A small network was shown many inputs. Here are its activations along a few directions, one row for each input.
In each table, some parts of the input vary, and every possible input appears once, in random order.
A made-up example of a description, with smaller parts first: values(3) and (point or line(11) or (line(4) and ring(5))).
Shared parts are said once, and a part with two or three values counts as separate values.

Other details of the inputs shift rows strongly along two fixed directions, in all tables alike. That doesn't count.

Table:
R1: 21; 21; 36; 41; -24; 37; 5; 30; -7; 1; 26; 35
R2: -43; -44; -38; -77; 98; -29; 30; -19; 15; 11; -25; -68
R3: -4; -3; -18; -17; 12; -36; 17; 22; 0; 1; -20; -6
R4: 11; 6; 19; 40; -32; 24; -17; 9; -8; -12; 19; 38
R5: -16; -30; -23; -62; 95; -37; 20; -27; 34; -14; 7; -81
R6: 10; 8; 15; 23; -37; 10; -9; -16; -4; 7; 2; 10
R7: -24; 22; -22; 21; -63; -44; -13; 35; -19; 0; -52; 37
R8: -51; -27; -64; -48; 32; -69; 16; 30; -10; -4; -67; -11
R9: -13; -29; -19; -30; 39; -10; 7; -23; 6; 9; -11; -34
R10: -18; 16; 0; 30; -32; 9; 0; 41; -23; -1; -18; 47
R11: -5; 22; 30; 34; -34; 17; -15; 6; -8; -11; 20; 33
R12: 6; 20; 12; 26; -51; 2; 7; 37; -30; 33; -23; 43
R13: -12; -33; -41; -40; 42; -43; 16; -1; 6; -14; -31; -28
R14: 16; -2; 14; 30; -11; 29; 0; 15; 0; -8; 16; 32
R15: 16; -1; 9; -18; 42; -13; 10; -19; 23; -9; 26; -49
R16: -88; -47; -66; -58; 85; -48; -2; 0; 14; -11; -39; -31
R17: -34; -37; -36; -30; 65; -6; 7; -11; 15; -20; -9; -21
R18: 2; -5; 3; -3; 7; 6; 1; -34; 14; 5; 5; -21
R19: -14; 18; 6; 14; -36; -5; -4; 5; -11; 18; -19; 14
R20: 77; 11; 63; 20; 2; 59; 24; -29; 8; 11; 62; -17
R21: 34; -19; 38; -12; 84; 50; 10; -53; 41; -27; 81; -58
R22: -3; 7; -23; 27; -67; -37; -14; 40; -30; -1; -51; 47
R23: -33; -5; -41; -18; 8; -55; -3; 11; 1; -3; -38; -9
R24: 28; 4; -3; 17; -26; -16; 7; 17; -8; -2; -9; 21
R25: -44; -30; -55; -20; -6; -43; 3; 24; -21; 23; -71; 21
R26: 7; 26; 14; 28; -51; 7; 8; 29; -29; 28; -18; 40
R27: -84; -36; -68; -39; 40; -41; 6; 41; -10; -7; -70; 4
R28: -7; 21; 18; 40; -46; 16; -9; 38; -21; 0; -3; 49
R29: 26; 8; 22; 30; -38; 18; -5; -4; -11; 15; 11; 16
R30: -90; -57; -73; -58; 68; -54; -14; -19; 13; -26; -48; -21
R31: -16; 10; -36; 30; -74; -47; -22; 36; -31; -2; -60; 54
R32: 19; -13; -12; -18; 38; -16; 15; -18; 12; -16; 6; -35
R33: 14; 15; -1; 27; -44; -17; -14; 4; -6; -13; -17; 15
R34: 42; 33; 46; 32; -33; 10; -4; -8; 9; -9; 36; -6
R35: 36; 12; 43; 39; -11; 44; -10; -22; 9; -16; 57; 16
R36: 29; 8; -6; -74; -13; 88; -35; -23; 14; 22; 49; -12
R37: 60; 6; 45; -20; 75; 25; 34; -44; 38; -16; 76; -79
R38: -18; 28; 16; 43; -57; 8; -18; 26; -22; -6; -9; 55
R39: 39; 8; 49; -11; 54; 37; 18; -55; 33; 10; 72; -62
R40: 11; -15; -2; -15; 33; 10; 17; -26; 6; 10; 8; -26
R41: 12; 16; 29; 43; -44; 27; -17; -2; -7; -17; 20; 41
R42: 36; 5; 36; 35; -13; 49; 6; 7; 0; -15; 37; 22
R43: -18; 16; 6; 28; -25; 5; -13; 17; -12; -4; 3; 35
R44: -43; 9; -28; 15; -67; -34; -9; 53; -44; 32; -71; 54
R45: -6; -10; 6; -27; 47; -1; 12; -25; 17; 16; 16; -45
R46: -29; 3; -32; 26; -70; -28; -18; 25; -33; 22; -57; 55
R47: 72; 57; 62; -41; -23; 124; -37; -14; 9; 38; 77; 0
R48: 49; 31; 69; 24; -9; 45; 7; -37; 18; 10; 65; -23
R49: 21; -11; -2; -9; 27; -14; 0; -22; 18; -14; 14; -34
R50: 18; -13; 3; -19; 44; -11; 0; -45; 34; -24; 26; -55
Description of these inputs: values(2) and (point or (values(3) and line(8))).
The inputs of R44 and R9 match in every part but the values(2) part. If R27 is changed in the same way as R44 into R9, which row does it become?
> R42
Change only the values(2) part in R16. List by row number the other rows that result.
> R4
Change only the values(3) part in R15. List by row number the other rows that result.
> R16, R45
Change only the values(3) part in R37. List by row number the other rows that result.
> R10, R26

Table:
R51: -25; 9; -57; 19; -27; -72; -11; 20; -29; 19; -74; 17
R52: 13; 6; -4; 21; -30; 23; 5; 33; -14; 10; -13; 29
R53: -34; -12; -33; -58; 40; -26; 7; 1; 17; 15; -32; -45
R54: -17; -17; 0; -8; 45; 16; 19; -5; 1; 10; 8; -23
R55: -23; 17; 18; 85; -95; -42; -14; 64; -40; 6; -58; 92
R56: 56; 31; 52; 42; -62; 52; -2; 9; -12; 17; 55; 41
R57: 48; 1; 40; -17; 32; 48; 0; -62; 36; 8; 64; -41
R58: 44; -8; 23; -9; 48; 51; 17; -26; 27; -4; 49; -36
R59: -29; -6; -45; 12; -51; -10; -15; 45; -30; 8; -62; 63
R60: 105; 32; 87; 48; 9; 46; 37; -19; 20; -29; 80; -13
R61: 56; 6; 46; 30; -14; -2; 12; -24; -8; 11; 11; -20
R62: 19; 9; 44; -8; 45; 46; 3; -32; 16; -8; 54; -37
R63: 95; 11; 97; 41; -7; 35; 17; -22; 4; -5; 88; -16
R64: 58; 44; 28; 86; -67; -2; -15; 36; -17; -11; 14; 61
R65: -11; -8; -11; -46; 31; 0; -16; -22; 13; -5; 21; -20
R66: -23; -8; -35; -33; 23; -6; -5; 17; 1; -6; -30; -11
R67: 47; 6; 46; 12; 2; 26; 29; -35; 14; -32; 73; -29
R68: 53; 44; 32; 73; -72; -7; -11; 31; -29; 6; 25; 53
R69: -16; 25; 12; 28; -53; 17; -30; 15; -30; 1; -14; 55
R70: -47; -28; -55; -14; 7; -45; 12; 9; 5; -45; -49; 3
R71: -40; 5; -38; -18; -45; -27; -26; 35; -26; 8; -41; 44
R72: -17; 3; -21; 11; -52; -10; 2; 50; -29; 27; -29; 46
R73: -17; -15; 2; -4; 37; 17; 12; -8; -2; 7; 6; -11
R74: -27; -11; -40; -35; 17; -7; -19; 6; 1; -13; -32; 0
R75: 12; -10; 5; -29; 36; 15; 16; -27; 26; 19; 16; -41
R76: 30; 36; 14; 48; -77; -26; 20; 21; -41; 16; -42; 41
R77: 71; 32; 95; 47; 40; 38; 43; -37; 35; -21; 91; -33
R78: -63; -3; -35; -10; -17; -21; -23; 23; -28; 1; -56; 35
R79: -21; -6; -32; -31; 22; -5; 1; 24; 1; -4; -29; -15
R80: 2; 8; -5; 18; -42; -44; 21; 38; -36; 0; -31; 40
R81: -53; -12; -51; -57; 11; -38; -27; -8; 5; 6; -53; -9
R82: -33; -10; 4; 7; 37; -13; 27; -28; 34; -38; 17; -28
R83: 13; 0; 7; -11; -1; 16; 4; -17; 14; 20; 7; -11
R84: 8; 17; -2; 7; -37; 21; -30; 10; -12; -11; -8; 36
R85: -42; 2; -39; -25; -24; -32; -4; 48; -22; 16; -43; 19
R86: -2; 6; 21; 32; -26; 32; -14; -7; -18; 6; 12; 42
R87: -21; 24; -16; 9; -79; -14; -24; 52; -36; 14; -35; 63
R88: -39; -15; -38; -64; 39; -28; -7; -12; 18; 8; -32; -39
R89: 45; 25; 38; 93; -105; 16; -23; 36; -17; -21; 13; 61
R90: 19; -38; 12; -11; 63; -21; 12; -16; 23; -25; 8; -39
R91: -14; -33; -20; -50; 58; 2; -2; -36; 22; 2; 24; -30
R92: -19; -1; 5; -18; 42; 12; 10; 1; 2; 1; 5; -31
R93: 43; 23; 30; 29; -31; 17; 23; -39; 1; -13; 25; -22
R94: -65; -38; -45; -31; 45; -18; -4; -9; -5; 3; -37; -2
R95: 11; -10; 4; -29; 38; 12; 21; -19; 25; 22; 13; -45
R96: -47; -36; -53; -48; 35; -29; 8; 10; 1; 15; -28; -11
R97: -14; -2; -31; 17; -52; 4; -19; 32; -25; 5; -44; 61
R98: -31; -23; 4; 18; 39; -20; 0; -22; 34; -24; 20; -35
R99: 23; 30; 35; 60; 10; -8; 1; -5; 19; -9; 41; 6
R100: 39; -8; 19; -4; 30; 52; -5; -38; 22; -11; 49; -14
R101: -48; -14; -47; -52; 19; -35; -4; 23; -5; 8; -34; -9
R102: 41; 20; 37; 29; -49; 42; -7; 2; -9; 14; 45; 36
R103: -13; 26; 14; 29; -44; 15; -10; 34; -31; 8; -16; 40
R104: -58; -57; -62; -42; 47; -66; -4; -6; 7; -16; -28; -43
R105: -2; -12; -14; -46; 60; 15; -2; -20; 24; -17; 10; -42
R106: 26; 5; 26; -44; 51; 27; -3; -52; 41; 1; 48; -64
R107: -23; -30; -4; -30; 74; 15; 12; -33; 15; 0; 18; -38
R108: 14; 6; -2; 38; -50; -16; -11; -7; -15; 5; -15; -5
R109: -5; 3; -4; -41; 26; -2; 2; -12; 21; 13; -1; -41
R110: -55; -42; -61; -67; 51; -36; -3; -23; 19; 15; -45; -33
What do these inputs look like to the network?
> line(4) and (values(5) or (values(2) and line(5)))
The inputs of R110 and R102 match in every part but the line(4) part. If R57 is changed in the same way as R110 into R102, which row does it become?
> R91
Change only the line(4) part in R77. List by row number the other rows that result.
> R60, R76, R80
Change only the values(5) part in R90. List by row number the other rows that result.
> R60, R64, R70, R89
Change only the values(5) part in R55. List by row number the other rows that result.
> R77, R82, R98, R99

Table:
R111: 38; 30; 45; 61; -57; 33; 2; 24; -20; -1; 23; 47
R112: -22; -14; -11; -6; 24; -7; 4; -7; 6; -9; -5; -10
R113: -53; -10; -53; 0; -37; -60; -5; 38; -28; 10; -79; 34
R114: 16; 20; 25; 43; -43; 16; -9; 11; -12; -3; 9; 35
R115: -35; -8; -41; -2; -21; -49; -6; 22; -17; 6; -58; 19
R116: -22; -18; -18; -62; 46; 42; -15; -20; 16; 14; 17; -23
R117: 51; 36; 40; 53; -70; 19; -6; 12; -13; 2; 20; 35
R118: -16; -12; -10; -8; 20; -8; -2; -9; 6; -13; -1; -9
R119: -5; -8; -8; -10; 20; -23; 12; -1; 4; 1; -8; -19
R120: -11; -1; 1; 10; 2; -7; 1; 11; -3; -5; -3; 10
R121: 81; 32; 72; 46; -22; 44; 20; -9; 4; 1; 63; -4
R122: -51; -26; -51; -23; 20; -38; -9; 7; 1; -13; -43; 0
R123: 31; -13; 19; -89; 104; 60; 10; -69; 50; 13; 72; -99
R124: -4; -9; -10; -12; 14; -21; 4; -10; 6; -4; -6; -18
The inputs of R116 and R123 match in every part but one. If R122 is changed in the same way as R116 into R123, which row does it become?
> R117
What do these inputs look like to the network?
> values(2) and (point or line(6))
Change only the values(2) part in R121. List by row number the other rows that result.
> R111
Change only the values(2) part in R124. List by row number the other rows that result.
> R118
